A small network was trained on made-up records. Each row is its average activation on records with the value named, seen along a few directions.
Values that are neighbours, or in one group, have similar rows; names and order tell nothing.
In the rows, 500 means zero.
Strong random noise was added to every row along 8 fixed directions; ignore it. To show where, here is one row again and again, with new noise each time:
[506 428 510 598 515 546 531 374 560 606 121 473 636 467 331 621 610 565
 413 592 630]
[640 543 337 516 590 505 399 487 406 455 803 663 327 539 717 370 484 474
 488 595 660]
[454 471 543 413 621 478 620 614 454 586 444 383 438 588 419 496 529 453
 706 378 529]
[626 520 574 595 494 484 447 495 529 464 473 575 340 530 624 483 497 544
 456 549 516]
[482 479 535 638 306 406 579 452 431 666 577 710 482 470 300 560 602 416
 578 460 262]
[682 468 736 693 472 543 422 458 590 521  83 503 388 527 579 641 564 583
 398 567 528]
[607 494 666 521 597 466 503 623 411 476 653 512 202 530 730 398 555 454
 609 376 491]
[582 556 593 502 493 403 482 530 411 406 645 623 356 560 663 438 538 516
 699 532 496]
[398 425 552 532 568 490 626 491 545 501 551 422 437 380 458 377 576 527
 365 397 500]
[429 499 331 544 503 696 349 399 516 290 512 451 625 667 512 640 383 521
 351 761 563]


Values of G:
g5: [540 425 591 524 491 373 648 495 420 728 377 435 593 221 459 436 690 475
 566 333 593]
g1: [578 548 356 367 637 592 452 539 584 595 437 505 571 585 485 511 393 529
 442 551 666]
g9: [621 550 409 486 522 355 562 544 615 659 458 616 361 497 441 370 451 541
 558 478 576]
g2: [672 557 588 480 508 561 406 549 370 471 651 574 383 540 674 522 397 395
 613 479 465]
g14: [406 549 501 523 328 260 640 452 611 404 556 551 546 273 495 317 544 662
 408 488 440]
g12: [261 524 737 482 337 366 543 479 524 452 433 542 657 484 347 649 549 539
 651 510 222]
g10: [549 559 698 480 442 362 454 415 349 468 582 682 578 370 600 513 675 494
 801 445 387]
g3: [426 442 508 437 653 498 589 566 487 544 489 380 581 456 571 453 631 527
 532 463 727]
g4: [459 406 693 539 618 698 370 508 444 480 284 359 461 612 514 690 470 428
 420 470 419]
g6: [603 458 558 611 497 499 431 473 428 715 409 624 486 295 520 550 596 423
 422 420 526]
g13: [373 526 517 432 364 512 560 431 454 350 431 426 817 471 336 534 466 558
 589 566 416]
g11: [536 417 434 538 531 585 548 634 542 653 582 369 325 468 484 434 524 385
 344 220 415]
g8: [671 515 465 425 704 612 397 594 605 519 308 381 307 649 687 502 446 546
 404 471 702]
g7: [657 464 358 618 322 544 417 355 420 689 308 651 573 481 403 620 605 419
 404 650 559]
g15: [520 507 343 485 404 472 455 381 582 513 426 541 711 399 429 495 497 518
 399 576 557]
Each value of G is a pair of two hidden parts, and every pair occurs once (3 first parts, 5 second parts).
- Changing only the second part turns g11 into g10. g7 has the same second part as g11; what does that change turn g7 into? => g2
- Changing only the second part turns g1 into g8. g4 has the same second part as g1; what does that change turn g4 into? => g9

Values of N:
n8: [594 553 360 445 691 507 345 461 406 499 627 632 463 541 616 485 389 469
 618 641 665]
n13: [646 480 331 584 606 325 636 435 421 779 568 624 348 347 476 248 666 451
 495 428 755]
n2: [658 621 388 438 410 729 128 398 501 154 464 592 678 735 718 720 251 506
 408 853 565]
n15: [612 624 467 539 319 334 595 550 775 711 651 812 314 445 247 334 277 585
 330 406 131]
n3: [331 508 663 537 390 278 619 491 568 479 811 615 318 381 504 351 631 623
 445 409 332]
n14: [110 495 554 287 645 519 786 697 597 436 656 275 663 480 347 419 397 577
 540 320 401]
n6: [434 555 265 518 453 391 511 407 407 517 762 738 547 537 395 396 452 502
 541 673 473]
n1: [500 453 346 548 524 507 525 578 567 617 515 369 439 349 522 398 483 493
 210 323 581]
n12: [278 531 576 405 395 313 770 764 706 421 596 338 342 567 375 362 409 597
 595 330 230]
n4: [692 625 633 454 454 523 383 696 565 480 261 452 479 671 700 661 275 584
 573 550 509]
n9: [626 564 375 542 335 299 619 364 645 734 509 868 432 441 250 417 528 564
 507 589 421]
n7: [521 453 487 680 202 592 275 297 268 426 582 640 647 528 515 746 564 260
 546 704 351]
n5: [534 526 201 601 429 719 322 451 438 610 551 563 639 635 329 758 237 263
 440 614 376]
n11: [503 532 394 311 530 687 393 597 449 452 143 214 643 829 402 811 426 336
 819 489 552]
n10: [557 580 444 431 303 284 591 478 408 548 585 618 561 704 287 502 541 534
 940 490 356]
Each value of N is a pair of two hidden parts, and every pair occurs once (3 first parts, 5 second parts).
- Changing only the second part turns n6 into n5. n9 has the same second part as n6; what does that change turn n9 into? => n2
- Changing only the second part turns n15 into n11. n8 has the same second part as n15; what does that change turn n8 into? => n7
